Each row below holds a small network's activations on one input, seen along a few directions.
Each table varies a few parts of the input and shows all the possible inputs, shuffled.
Descriptions start from the smaller parts, as in this example, which fits no table here: one of 5 places around a ring, together with either a single point or one of 9 places along a line or (one of 3 separate values, together with one of 6 places along a line).
Shared parts are said once, and a part with two or three values counts as separate values.
In the rows, 128 means zero.

Other details of the inputs shift rows strongly along two fixed directions, in all tables alike. That doesn't count.

Table:
row 1: [100 103 120 127 168 104 163 149 127 114 131]
row 2: [111 140 147 127 147 106 152 141 146  88 105]
row 3: [112 150 124 130 151 113 147 151 146  84 114]
row 4: [106 122 132 136 183 111 159 155 106 120 127]
row 5: [105 133 128  66  99 153 103  77 101 141  90]
row 6: [118 140 128 123 163 118 129 149 144  78 114]
row 7: [ 97 127 135 135 145 118 127 145 138  74 117]
row 8: [ 95 142 129 133 141 116 144 147 141  83 116]
row 9: [105 127 116  67  91 154  87  95  91 131  95]
row 10: [ 99 123 137 144 138 121 147 135 141  79  99]
row 11: [126 145 121  55 115 153 106  83 107 145  87]
row 12: [126 148 124  57 106 152 114  91 107 145  89]
row 13: [182 109 121 135  76 157  97  96 116 223 173]
row 14: [190 137 145 201  99 118 118 146 170 126 174]
row 15: [185 118 141 214 137 124 138 149 139 166 183]
row 16: [179 111 139 209 128 122 136 151 153 167 182]
row 17: [106 121 119  62 130 143 105 111  77 183 108]
row 18: [191 149 123 134  50 148  85  86 129 191 158]
row 19: [103 117 132 136 179 109 154 161 112 123 123]
row 20: [189 105 111 133  72 151 108  85 112 215 176]
row 21: [113 147 120 129 160 114 138 142 146  85 112]
row 22: [182 133 143 207  96 134 118 146 170 122 175]
row 23: [ 96 108 132 130 171 108 149 162 127 121 125]
row 24: [ 91 130 123 143 137 116 138 141 136  77 108]
row 25: [105 106 110  54 122 143 116  99  91 175 115]
row 26: [ 91 135 128 139 144 114 136 137 141  80 116]
row 27: [101 136 144 132 143 121 153 140 145  85 106]
row 28: [109 108 103  55 119 138 126  92  78 168 121]
row 29: [197 141 137 200 106 131 120 149 173 124 171]
Description of these inputs: either one of 11 places along a line or (one of 3 separate values, together with one of 6 places along a line).
Start at row 28 and move only the place on the line of 11, one step at a time. The first step leads to row 20. Which rows follow, in order?
Answer: row 1, row 25, row 13, row 23, row 16, row 17, row 19, row 15, row 4
Change only the place on the line of 6 in row 9. List by row number the other rows that result.
Answer: row 6, row 7, row 14, row 22, row 29
Change only the choice among 3 separate values in row 21. List by row number the other rows that result.
Answer: row 6, row 11

Table:
row 30: [156 126 132 107 100 147 118  98 107 183 129]
row 31: [ 56 114 116  12 134 144 108 102  62 148  67]
row 32: [129 118 129 164 126 121 126 148 153 100 138]
row 33: [140 152 131 162 135 121 134 151 146 105 136]
row 34: [128 109 137 166 139 118 155 143 139 124 141]
row 35: [159 135 117  99  82 146 104  93 122 154 134]
row 36: [140 135 126 155 129 109 145 134 161 101 140]
row 37: [140 121 148 160 151 118 146 148 143 126 138]
row 38: [139 129 125 116  76 148 110  83 121 164 125]
row 39: [123 120 133 174 141 117 143 151 127 125 144]
row 40: [124 113 127 165 145 116 134 151 136 120 154]
row 41: [142 117 126 153 149 111 135 157 145 120 147]
row 42: [154 138 121 104 109 150  99 110 108 182 140]
row 43: [140 134 151 161 135 123 137 141 154 105 129]
row 44: [130 106 126 161 137 116 153 144 142 119 150]
row 45: [142 117 130 151 149 113 142 149 147 117 152]
row 46: [126 107 141 165 143 121 145 146 141 124 144]
row 47: [155 138 136 110  89 152  91 102 118 164 117]
row 48: [138 137 124 122  79 153  95  97 104 161 129]
row 49: [137 142 147 166 138 121 128 146 146 107 131]
row 50: [155 125 133 108 104 148 101 108 107 185 127]
row 51: [123 116 138 171 146 119 137 150 134 125 146]
row 52: [144 127 132 153 148 118 156 150 147 124 142]
row 53: [ 43 108 120  57 180 112 151 143 100  84  87]
row 54: [155 135 118 101 101 143 120  96 118 185 135]
row 55: [137 147 143 169 133 119 134 146 140 106 130]
row 56: [124 118 122 169 140 114 140 152 129 120 153]
row 57: [140 134 113 116  77 150  93  98 107 156 137]
row 58: [140 114 111 109  91 141 117  91 113 179 142]
row 59: [147 130 119 175 154 138 135 120 148  94 122]
row 60: [137 126 141 162 147 110 158 139 145 130 135]
row 61: [154 134 110 106 101 140 101 107  99 175 146]
row 62: [152 143 132 110  84 146 111  85 122 166 119]
row 63: [ 44 122 119  60 159 114 151 134 109  64  75]
row 64: [136 129 145 165 154 117 137 152 135 127 140]
row 65: [127 120 141 169 127 123 128 147 151 105 129]
row 66: [158 134 118 101  87 147  87 103 123 156 131]
row 67: [ 54 146 115  58 170 107 138 144 100  64  78]
row 68: [147 118 117 174 169 134 145 126 137 114 131]
row 69: [123 128 141 172 130 124 127 144 145 105 136]
row 70: [154 126 111 100  98 136 116  93 116 178 142]
row 71: [127 120 144 167 127 125 136 139 152 103 134]
row 72: [143 126 136 152 153 120 146 152 149 124 145]
row 73: [141 127 114 110  75 145 107  84 124 159 133]
row 74: [157 139 135 108  84 151 109  91 118 162 120]
row 75: [139 125 126 156 152 111 133 154 140 119 154]
row 76: [158 142 124 102  90 154  91 106 125 162 124]
row 77: [160 144 123 101  86 154 109  96 124 160 127]
row 78: [140 147 136 159 140 123 128 151 153 105 138]
row 79: [125 126 129 167 129 121 125 145 147  99 145]
row 80: [ 38 116 124  66 177 106 165 132 100  93  75]
row 81: [157 134 121  98  87 148  95  95 124 154 136]
row 82: [140 144 132 156 132 116 149 137 163 108 132]
row 83: [139 138 129 157 136 116 124 147 151  98 145]
row 84: [151 138 128 114 103 146 106 105  94 184 133]
row 85: [143 126 133 155 152 118 139 160 148 126 140]
row 86: [ 69 146 107   5 142 141 113 106  57 148  74]
row 87: [ 43 108 117  60 180 110 143 150  98  86  82]
row 88: [143 139 139 153 137 125 137 146 160 103 136]
row 89: [128 122 140 168 123 123 146 137 150 103 132]
row 90: [ 43 121 123  59 164 116 141 136 111  64  78]
row 91: [ 58 122 116  49 183 104 160 143 101  83  85]
The inputs of row 40 and row 79 match in every part but one. If row 68 is changed in the same way as row 40 into row 79, which row does it become?
Answer: row 59
The inputs of row 41 and row 66 match in every part but one. If row 58 is changed in the same way as row 41 into row 66, which row does it become?
Answer: row 73
What is each input in this table made of?
Answer: one of 2 separate values, together with either a single point or (one of 5 places around a ring, together with one of 6 places along a line)
Change only the choice among 2 separate values in row 62. List by row number the other rows that result.
Answer: row 60
Start at row 82 and move only the place on the line of 6, one step at a time. The first step leads to row 77. Which rows follow, in order?
Answer: row 88, row 76, row 78, row 33

Table:
row 92: [115 122 139 145 141 118 145 143 126 121 127]
row 93: [129 131 122 136 155 119 141 143 132 117 132]
row 94: [133 137 131 102 115 143 105 115 118 142 116]
row 95: [126 129 117 109 110 143 116 100 120 139 117]
row 96: [126 131 129 142 156 121 137 143 127 119 128]
row 97: [113 119 132 141 140 115 148 139 136 123 130]
row 98: [119 120 130 148 149 124 141 138 124 117 127]
row 99: [127 140 131 142 147 124 132 138 136 106 120]
row 100: [124 120 120 138 147 117 147 135 132 113 134]
row 101: [125 133 131 133 146 113 146 148 135 122 132]
row 102: [133 131 115 102 110 139 118 101 119 135 122]
row 103: [124 123 125 104 107 142 112 106 124 140 118]
row 104: [117 118 122 145 148 121 144 134 133 118 129]
row 105: [122 131 127 106 102 137 120 105 122 144 117]
row 106: [116 112 130 140 144 120 140 141 138 119 130]
row 107: [124 133 134 109 104 140 117 108 112 143 115]
row 108: [127 126 132 108 108 145 109 110 115 139 115]
row 109: [118 133 117 107  99 138  94 119 110 131 130]
row 110: [238 127 138 250  66 152 105 112 170 178 199]
row 111: [138 142 117 100 117 141 113 108 118 139 119]
row 112: [109 122 121 143 136 115 122 154 124 110 142]
row 113: [118 114 137 143 146 123 138 144 129 118 128]
row 114: [132 126 123  97 106 138 115 107 123 136 123]
row 115: [131 144 133 104 111 138 113 114 116 145 116]
row 116: [137 137 124  95 114 140 109 115 123 140 120]
row 117: [128 125 129 131 151 118 138 149 137 118 133]
row 118: [134 144 126  97 109 135 117 114 121 143 120]
row 119: [122 133 138 139 148 115 141 148 130 124 128]
row 120: [125 125 136 137 153 120 133 149 132 120 129]
row 121: [123 114 127 133 144 116 143 141 137 114 136]
row 122: [120 122 129 134 139 111 151 140 135 118 135]
row 123: [122 131 132 135 130 114 146 135 143 105 128]
What is each input in this table made of?
Answer: one of 2 separate values, together with either a single point or (one of 3 separate values, together with one of 5 places around a ring)
The inputs of row 95 and row 104 match in every part but the choice among 2 separate values. If row 110 is changed in the same way as row 95 into row 104, which row does it become?
Answer: row 98
Start at row 97 and move only the place on the ring of 5, one step at a time. The first step leads to row 122. Which rows follow, in order?
Answer: row 101, row 119, row 92

Table:
row 124: [125 130 128 129 129 125 123 131 128 119 126]
row 125: [127 132 128 129 130 128 127 131 129 118 127]
row 126: [127 130 129 130 130 128 133 127 132 118 125]
row 127: [123 131 131 133 127 126 126 135 132 122 128]
row 128: [122 130 128 130 130 128 125 134 130 120 125]
row 129: [129 136 133 131 131 125 131 131 135 123 125]
row 130: [190 122 125 159  82 148 106 104 135 188 168]
row 131: [128 132 129 130 132 128 133 125 134 121 124]
row 132: [125 131 129 131 131 127 125 131 129 117 129]
row 133: [121 127 130 134 125 126 130 131 134 121 127]
row 134: [128 131 129 128 131 126 132 125 133 122 122]
row 135: [128 135 130 127 133 127 130 130 132 122 122]
row 136: [125 131 132 132 127 124 126 133 131 119 129]
row 137: [128 127 125 131 137 122 134 136 128 130 134]
row 138: [124 130 129 129 129 126 125 132 129 118 127]
row 139: [127 131 127 128 130 126 126 132 130 119 124]
row 140: [128 123 131 134 139 126 132 137 128 130 132]
row 141: [ 87 140 116  30 126 145 109  94  82 138  80]
row 142: [126 123 125 131 135 122 138 132 130 129 134]
row 143: [126 124 130 136 138 125 132 136 125 130 131]
row 144: [126 119 131 134 136 125 135 133 129 129 131]
row 145: [127 130 132 131 127 125 135 130 134 120 125]
row 146: [189 133 129 157  73 150  99 105 136 179 163]
row 147: [127 132 133 132 129 125 135 127 136 122 125]
row 148: [127 129 128 128 129 126 132 127 132 120 123]
row 149: [123 131 127 131 131 129 124 132 130 120 127]
row 150: [128 128 125 131 138 121 134 136 128 130 135]
row 151: [129 134 133 131 129 126 131 133 133 121 126]
row 152: [121 126 126 131 128 127 127 129 131 121 124]
row 153: [129 133 129 128 131 127 128 131 130 120 123]
row 154: [129 126 126 130 139 123 133 137 129 130 133]
row 155: [123 121 128 138 136 124 138 133 124 131 131]
row 156: [129 125 128 130 138 124 133 137 128 130 132]
row 157: [127 124 131 135 138 125 132 137 126 130 133]
row 158: [127 130 129 127 128 128 133 128 132 120 123]
row 159: [123 126 128 129 127 126 128 128 130 118 127]
row 160: [ 87 139 116  29 125 143 108  95  82 139  78]
row 161: [127 120 129 132 136 124 135 132 131 129 132]
row 162: [123 127 131 132 125 124 130 130 132 119 129]
row 163: [126 120 130 136 136 125 136 133 127 129 132]
row 164: [128 133 130 127 131 128 130 132 131 120 124]
row 165: [129 134 129 129 132 128 129 131 131 119 126]
row 166: [126 127 127 128 128 126 130 128 131 119 124]
row 167: [126 128 130 131 125 125 132 130 134 120 127]
row 168: [126 125 129 137 138 124 132 136 124 131 132]
row 169: [125 128 127 128 127 127 131 129 131 119 125]
row 170: [127 120 129 133 136 124 136 133 129 129 131]
row 171: [188 126 127 166  84 148 104 108 128 190 168]
row 172: [127 122 125 130 137 122 137 133 131 129 133]
row 173: [127 131 130 128 130 127 133 126 134 122 122]
row 174: [124 120 130 136 136 125 136 133 126 130 131]
row 175: [124 126 128 130 127 125 127 127 130 118 126]
row 176: [126 124 124 132 136 121 138 132 129 129 134]
row 177: [128 124 130 133 138 124 132 137 128 130 132]
row 178: [122 130 127 130 130 127 124 133 130 121 125]
row 179: [123 127 128 131 128 127 129 127 130 117 128]
row 180: [127 132 128 127 129 127 128 133 130 119 125]
row 181: [121 126 127 130 127 128 128 129 132 121 125]
row 182: [121 127 127 133 129 129 128 128 132 120 127]
row 183: [126 128 127 130 128 128 131 127 131 118 127]
row 184: [129 124 130 131 139 124 132 136 130 129 133]
row 185: [142 126 113  62  73 167  84  68  78 207 121]
The inputs of row 162 and row 136 match in every part but one. If row 173 is changed in the same way as row 162 into row 136, which row does it become?
Answer: row 135
The inputs of row 138 and row 159 match in every part but one. If row 157 is changed in the same way as row 138 into row 159, which row does it become?
Answer: row 163
What is each input in this table made of?
Answer: one of 2 separate values, together with either one of 11 places along a line or (one of 4 places along a line, together with one of 5 places along a line)
Change only the choice among 2 separate values in row 133. List by row number the other rows that result.
Answer: row 127
Start at row 155 and move only the place on the line of 11, one step at a time. The first step leads to row 185. Which rows follow, in order?
Answer: row 174, row 163, row 144, row 170, row 161, row 130, row 172, row 142, row 176
Change only the place on the line of 4 in row 135. List by row number the other rows that result.
Answer: row 129, row 141, row 160
Change only the place on the line of 11 in row 137. List by row number the other rows that result.
Answer: row 140, row 143, row 150, row 154, row 156, row 157, row 168, row 171, row 177, row 184
